[133 152 144 132 130 119 163 228 118 132 138 123 134  71 155 137 157 129
 132 154 155 140 135 132 121 169]  bagud
[143  84 125 118 149 122 140 228 105 138 122 159 125 131 115 137 161 173
 146 157 153 149 132 131 111 124]  Lanu
[104 109 113 111  94 133 138 228 135 144  84 125 118 107 126 137 116 117
  93 127 201 172 137 126 139 152]  samur
[132 138 132  92 123 132 109 228 116 116 120 134 141 138 125 137  81 127
 191 138  87 120 161 107 150 102]  kivek
[135 148 151 140 151 120 159 228 113 138 137 118 134  63 140 137 180 148
 137 166 155 150 133 124 102 163]  Nin
then: [157 129 132 154 155 140 135 132] -> [121]
then: [133 138] -> [228]
then: [144  84 125 118] -> [107]

[158  51 118  50 147  84 201  79 127  56 232] : vazu
[153 157 114 155 119 138 111 125 120 111 121] : baz
[136 188 134 124 116 104 152  93 164 153  68] : bon
then: [119 138 111 125 120] -> [111]
then: [114 155] -> [119]

[149 113  96 102 146 128 175 135  74  85] -> pabob
[126 148 122 143 134 116 121 136 127 135] -> Bado
[101 177 128  72 103 140  58  73  21 112] -> Febi
[ 74 101 138  59 116 144 128 127 141 117] -> Vut
[159 135 152 119 134 128 102 134 114 152] -> ripi
[134 126  98 130 143 133  94 147 125 127] -> kul
[178 156 166 142  99  97 162 118 163 131] -> lako
[131  90 124 133  91 117 122 135 125 129] -> tig
then: [ 74 101 138  59 116 144 128 127] -> [141]
then: [ 99  97 162 118] -> [163]
then: [159 135 152 119 134 128 102] -> [134]
then: [101 177 128] -> [72]

[137 132 178 139 134] = baf
[131 129 198 133 129] = goge
[132 130 196 134 129] = Dupo
[134 130 190 136 130] = biz
[133 130 192 135 130] = Sako
[134 130 189 136 130] = vedo
[136 131 184 137 132] = pako
[135 131 185 137 132] = vev
[129 129 204 130 128] = Sed
[129 129 198 133 129] = nube
[133 130 191 135 130] = nodo
[134 130 189 136 131] = bubi
which: [129 129 204 130 128] -> Sed
then: [131 184 137] -> [132]

[148  86 107  73  45  99  56 112 123 131 164 111  88 111 136 125 103 131
 149 127 135 113  89 164 114 114 124 100 131 138 182 156 174 132 137  92
  85 112 145 124 165 104 127 139 202] : lapiv
[146 143 142  82 112  61  44 107 133 127 156 147  96  95 104 128 107 112
 148 131 135 111  81 130 104 120 105 123 128 144 176 154 145 133 148 107
  92 154 134 129 118 105 125 149 198] : pamol
[146 143 142  82 112  61  44 107 133 127 156 147  96 118 104 128 107 112
 148 131 135 111  81 130 104 120 105 123 128 144 176 154 134 133 148 107
  92 154 134 130 118 105 131 149 198] : zag
[176 132 133  82  97  77  80  86 135 135 148 140 107 112 140 137  95 113
 129 122 138  90  79 153 105  97  80  75 159 142 181 167 177 144 123 124
  94 111 134 117 143 105 111 141 213] : lam
[157 139 156  98 112  95  46 114 140 125 153 131  98 128 100 117 116  84
 133 145 152  96  90 184 125 105 105  85 128 119 192 164 140 117 140  91
 120  98 133 124 143 128 112 142 203] : vufi
[162 151 148  86 107  73  48  99 150 126 139 135  99 103 112 116 105 113
 124 162 114 102  83 140 120 113 101 100 135 140 194 147 158 137 154  88
 120 108 135 128 169 129 124 143 217] : dabaf
[147 156 126  98 113  55  39  93 131 115 140 138 110  87 109 113 106 149
 136 138 125  98  85 132 116 103 102 108 132 121 191 162 141 123 138 104
 102 127 137 142 147 123 121 152 213] : zuve
then: [ 77  80  86 135 135 148 140] -> [107]
then: [148  86 107  73  48  99] -> [150]
then: [107  73  48  99] -> [150]
then: [147 123] -> [121]

[171 156 132 108 157 139  91 118 106 140 134 141 116  96 159 144 121 131
 112 122 144 126  94 112 103 109 118 174  70 116 139 129 102 103 102 108
 139  74  93 113 159 145 159 164 101 118 103 144 133 127 146]  gupu
[117 156 133 124 159 175 113 108  95 132 128 155 148  51 102 129 134 159
 134 137 108  93 113 156 151 116 149 148 117 119 119 147 140 142 116 164
 111  98  90 141 100  87 158 153 118 107 110 136 140 166 171]  lov
[150  90 145 143 137 136 127  98  96 138  91 146 159 120 107 167 132 152
 148 143 131  89 121 138 109  94 143 116  90 134 134 110 135 142 112 165
 113  99  94 121 142 129 173 181 146 104 130 120 111 176 187]  Bef
[ 61 159 106 146 183 164 134 122 112 122 117 159 145  71 125 126 162 139
 146 117 110 110 118 155 188 117 157 145 137 135  99 115 129 132 121 155
  90 119 137 154  96 158  87 122 128 122 115 170 113 125 158]  disiz
[129 125 131 164 136 116 150 118 105 173  99 192 134 109  75 127 156 118
 164 100 135 129 133 140 175  89 118 156  98 157 106 100 118 131 121 117
 106  99 129 149  88 153 146 139 159 125 105 153 102 121 160]  det
[118 163 106 144 182 109 122 137 118 153 113 171 106 119 123 137 163  95
 134  80 157 158 102 104 161 104 101 146 134 158 127  75 120  95 130 122
 100 103 143 115 158 162 152 129 100 165 122 147 112 133 120]  zim
[171 156 132 108 157 139  91 118 106 140 134 141 116 134  51 137 129 131
 112 122 144 126  94 112 103 115 105 135 123 131 154 123 137 114 124 149
 126  91  85  95 172 102 181 165  82 142 127 101 149 187 133]  ner
[117 156 133 124 159 175 113 108  95 132 128 155 148  51 137 129 134 159
 134 137 108  93 113 156 151 116 149 148 117 119 119 147 140 142 116 164
 111  98  90 141 100  87 158 153 118 107 110 136 140 166 171]  sofuv
which: [117 156 133 124 159 175 113 108  95 132 128 155 148  51 102 129 134 159
 134 137 108  93 113 156 151 116 149 148 117 119 119 147 140 142 116 164
 111  98  90 141 100  87 158 153 118 107 110 136 140 166 171] -> lov
which: [117 156 133 124 159 175 113 108  95 132 128 155 148  51 137 129 134 159
 134 137 108  93 113 156 151 116 149 148 117 119 119 147 140 142 116 164
 111  98  90 141 100  87 158 153 118 107 110 136 140 166 171] -> sofuv
then: [ 51 137 129 134] -> [159]
then: [134 158 127  75 120  95 130 122 100] -> [103]

[118 109 136  85 190 136 123] -> tulu
[ 82 136 109 136  85 190  70] -> leb
[ 85 191  93  55 234 134 163] -> ganim
then: [109 136  85 190 136] -> [123]
which: [ 82 136 109 136  85 190  70] -> leb

[ 80 119  96 117 124 121 139 117 159 161 112 143 129 122 170 108 107 144
  99 100 153 135 148 186 195 179  98 116  90  77] : Dulib
[136 106 128 111 109  77 100 156 105 120 162 174 191 131 113 135 104  72
  76  84 141 111 104 127 172 143 115 160 161 151] : Bim
[124 142 121 192 189 143 133 156  81  76 105 100 113 137 129 135 144 134
 161 161 123 137 108 113  49 108 150 100  98 104] : ber
[156 108 153  78  78 107 105 116 123 129 159 148 158 118  85 146 132  92
  84 143 115 160  76 104 172 111 127 141 134 184] : Soki
[126 170 131 154 162 132 150 119 123 115 115 108 105 129 136 104 121 179
 173 191  96 169 135 104  70  76 175  99 111 119] : vokav
[156 110 153  78  78 107 105 116 123 129 159 148 158 118  85 146 132  92
 113 109 134 103 102 100 160 131 120 182 193 184] : Fuza
then: [ 76  84 141 111 104 127 172 143 115 160] -> [161]
which: [156 108 153  78  78 107 105 116 123 129 159 148 158 118  85 146 132  92
  84 143 115 160  76 104 172 111 127 141 134 184] -> Soki
then: [105 129 136 104 121] -> [179]
then: [112 143 129 122] -> [170]

[165 114  34 144 174 183 105 117 128  86 163 103  90  58 149  87 169 189
 136 154 122 131 103 160  78  87  93 101 108 131 160 117 128 116] -> Diriz
[123 106 127 116 116 120  87 117 146  65 143 100 113 119 138 162 139 112
 103 202 121  75  92 123 111 136  67 104 157 176 147 166  81 169] -> neka
[144 129 106 149 116 118 114 142 100 119 133 134 132 114 103 121 150 144
 119 129 131 123 107 127 155 126 120  87 117 120 133 131 149 119] -> Fesov
[150 116 110 157 127 133 161 141 120 123 149 155 131 133 133 132 147 130
 134 134 126 123 119 115 127 109 100 101 107 118 134 133 122 124] -> Vala
[133 126 105 143 117 124 151 135  88 118 145 144 140 120 113 130 142 140
 135 154 123 113 114 128 119 115  86  97 116 133 131 124 137 130] -> Gavik
[136 115 119 146 128 121 128 130 114 104 135 114 130  99 106 133 138 139
 105 120 125 119 115 117 123 108 130  92 105 101 131 135 131 111] -> Navu
[162 191  58 108 193 163 108 179  47 125 203 121 168 122 107 156 145 155
  77 197 147 143 120 117 126 155 127  67 141 108 101 152 138 166] -> Nes
[135 117 114 131 126 123 136 124 122 123 142 121  95 121 120 139 131 159
 124 115 121 106 105 122 113 115 104  87 112 131 141 116 127 132] -> kovo
[165 114  34 144 174 183 105 117 128 158 163 103  90  58 149  87 169 189
 136 162 122 131 103 160  78  87  93 151 108 148 160 117 128 116] -> tuk
[165 114  34 144 174 183 105 199 128 158 163 103  90  58 149  98 169 189
 136 162 122 131 103 160  78  87  93  63 108 148 160 117 128 110] -> fiz
[109 130 134 111 116 149 104 120  91  94 150  99  80  67  98 198 144 129
 127 127 124  87 199 116  74 177  71 153 140  98 124 166  93 122] -> dinak
then: [131 133 133 132 147 130 134 134 126 123] -> [119]
which: [165 114  34 144 174 183 105 117 128 158 163 103  90  58 149  87 169 189
 136 162 122 131 103 160  78  87  93 151 108 148 160 117 128 116] -> tuk
then: [123 107 127 155 126 120  87 117] -> [120]
then: [126 155] -> [127]
which: [165 114  34 144 174 183 105 117 128  86 163 103  90  58 149  87 169 189
 136 154 122 131 103 160  78  87  93 101 108 131 160 117 128 116] -> Diriz

[ 65 148 168 157 158  26] = vuga
[ 91  76  90  57 141 177] = par
[130  65 157 168 118 112] = zate
[100 123 104 121  86 105] = guv
[ 85 148  96 127 118 126] = Gunam
[165  94 194 167 103  97] = Pil
[116 129 124 140  86 107] = rovi
then: [ 96 127 118] -> [126]
then: [168 157] -> [158]

[149 183 163 149 112 135 122 128 150 167 160 165 122 160 125 136] : Lumok
[135  90 151 156 124 112  58 116  81 137 158 162 168 132  99 143] : Veset
[121 120 143 136 134 133 134 112 120 129 128 140 131 121 132 131] : fikob
[129 123 149 131 116 104 127 125 117 109 141 147 150 131 157 152] : vurig
[134 133 133 112 120 129 128 140 131 121 132 154 138 163 140 123] : Tef
[117 176 148 147 128  99  48 151 150 123 132 131 151  94  83 140] : tuf
[148 170 157 134 100 141 133  92 147 177 134 154 138 163 145 121] : Kif
then: [117 109 141 147 150 131] -> [157]
then: [134 133 134 112 120 129 128 140 131 121 132] -> [131]
then: [158 162] -> [168]

[127 127 126 129 127 126 128 126 129 128 129 127 129 127 127 127 128 130
 131 135 146 161 183 203 215 223 222 210 191 172 157 145 137 132 130 127
 127 128 129 127 129 129 128 127 129 128] -> Tibil
[129 128 128 129 131 130 129 130 128 128 129 133 135 145 157 174 192 210
 220 221 214 202 181 160 146 136 133 132 128 126 128 127 126 129 126 128
 131 127 128 127 128 128 129 127 130 128] -> potub
[128 127 126 129 127 129 128 128 130 128 130 128 127 127 130 129 127 127
 127 128 131 128 126 129 130 128 128 130 133 136 147 157 175 197 212 224
 223 213 197 177 158 147 136 130 129 129] -> sabil
[128 127 128 128 125 129 128 128 128 127 128 126 130 128 127 129 128 130
 131 136 147 157 177 201 215 223 221 213 193 175 159 148 140 133 129 130
 129 129 126 127 127 130 129 129 128 128] -> boda
[129 129 128 131 127 128 152 138 133 130 131 127 127 127 128 129 129 129
 128 128 129 129 126 129 130 129 127 128 128 128 127 126 125 128 128 125
 127 128 128 128 126 128 126 129 129 127] -> peluz
[127 127 128 128 128 128 127 125 128 128 129 127 129 130 131 133 140 151
 167 187 202 213 219 221 211 196 176 157 145 136 131 128 130 127 128 130
 127 129 129 129 127 129 127 129 128 127] -> Luf
then: [129 126 128 131 127 128] -> [127]
then: [127 128 128 128 128 127 125 128 128 129] -> [127]
which: [128 127 126 129 127 129 128 128 130 128 130 128 127 127 130 129 127 127
 127 128 131 128 126 129 130 128 128 130 133 136 147 157 175 197 212 224
 223 213 197 177 158 147 136 130 129 129] -> sabil
then: [128 126 128 126] -> [129]

[140 141 122  81 147 100 120 199 120  99 159 158  93 120 120 134 133 158
 149 164 145 152 186 146 131 107  89 153 107 131] -> nanos
[ 52  96 174  69 141  42 197 145  57 178 172 204 159 150 195 113 123 127
 131  37 128  29 164  88 218 115  75 173 221  59] -> Kom
[120 125 132 124 129 118 134 130 119 133 133 134 130 131 134 125 130 124
 131 120 128 119 132 126 138 127 123 131 137 120] -> noki
[132 133 124 106 136 114 123 163 125 114 143 142 112 124 126 130 131 142
 140 146 137 140 155 139 128 118 109 141 117 128] -> ribat
[121 126 133 122 131 117 134 131 133 130 134 133 130 134 119 126 127 123
 131 118 129 118 130 124 138 127 123 131 139 118] -> nisuf
then: [141 122  81 147 100 120] -> [199]
then: [134 130 119 133 133 134 130 131 134] -> [125]
which: [121 126 133 122 131 117 134 131 133 130 134 133 130 134 119 126 127 123
 131 118 129 118 130 124 138 127 123 131 139 118] -> nisuf
then: [186 146] -> [131]

[214 105 117 123 145 123 161  79 107 128] -> Tiza
[175 141 123 129 165 131  81  62 107 150] -> Bikas
[ 83 160 143  78 158 100  81  57 116 134] -> mugo
[121 109 104 171  72 139  97  83 159 175] -> pup
[133 152 187 134 142 125 113  89 137 118] -> Fifel
[157  90  70 102 115 110 115 104 145 193] -> seb
[203 125 147 139 150 121 105  76 123 145] -> lib
[128 165 178 142 155 124 113  75  99  91] -> pir
[157  90  70 102 115 110 126  86 110 146] -> ved
[109 178 126 131 170 143  98  94 176  92] -> Kagu
[152 187 133 142 155 124 113  75  99 152] -> safog
then: [150 121] -> [105]
then: [ 83 159] -> [175]
then: [133 152 187] -> [134]

[122 125 133 107] : biri
[126 223 118 147] : mer
[122 125 118 107] : riv
then: [223 118] -> [147]

[132  32  77 141 106] : dozo
[164 181  43 148 154] : Sur
[211  92 129  65 107] : kas
[103  37  84 140 168] : Mef
[ 37 103 131  64 136] : koz
[155 168  38 169 108] : ranod
[106  69  55 155 176] : tagos
[107 188  69 167 187] : zed
then: [103  37] -> [84]
then: [103  37  84] -> [140]
then: [ 37 103] -> [131]
then: [168  38] -> [169]

[170 138 116  51 165 129 140 140  54 118] = soz
[116 141  87 110 165  77 140 140 159 128] = Bila
[170  51 138 116 165 129 140 165  54 140] = Pap
[170 138 145  71 136 152 140 140  59 128] = legi
[170 110  77  87 165 140 141  79  54 124] = lalod
then: [170 138 116  51] -> [165]
then: [141  87 110 165  77 140] -> [140]
then: [141  79] -> [54]
then: [129 140 165] -> [54]
then: [141  79  54] -> [124]
then: [138 145  71 136 152 140 140] -> [59]

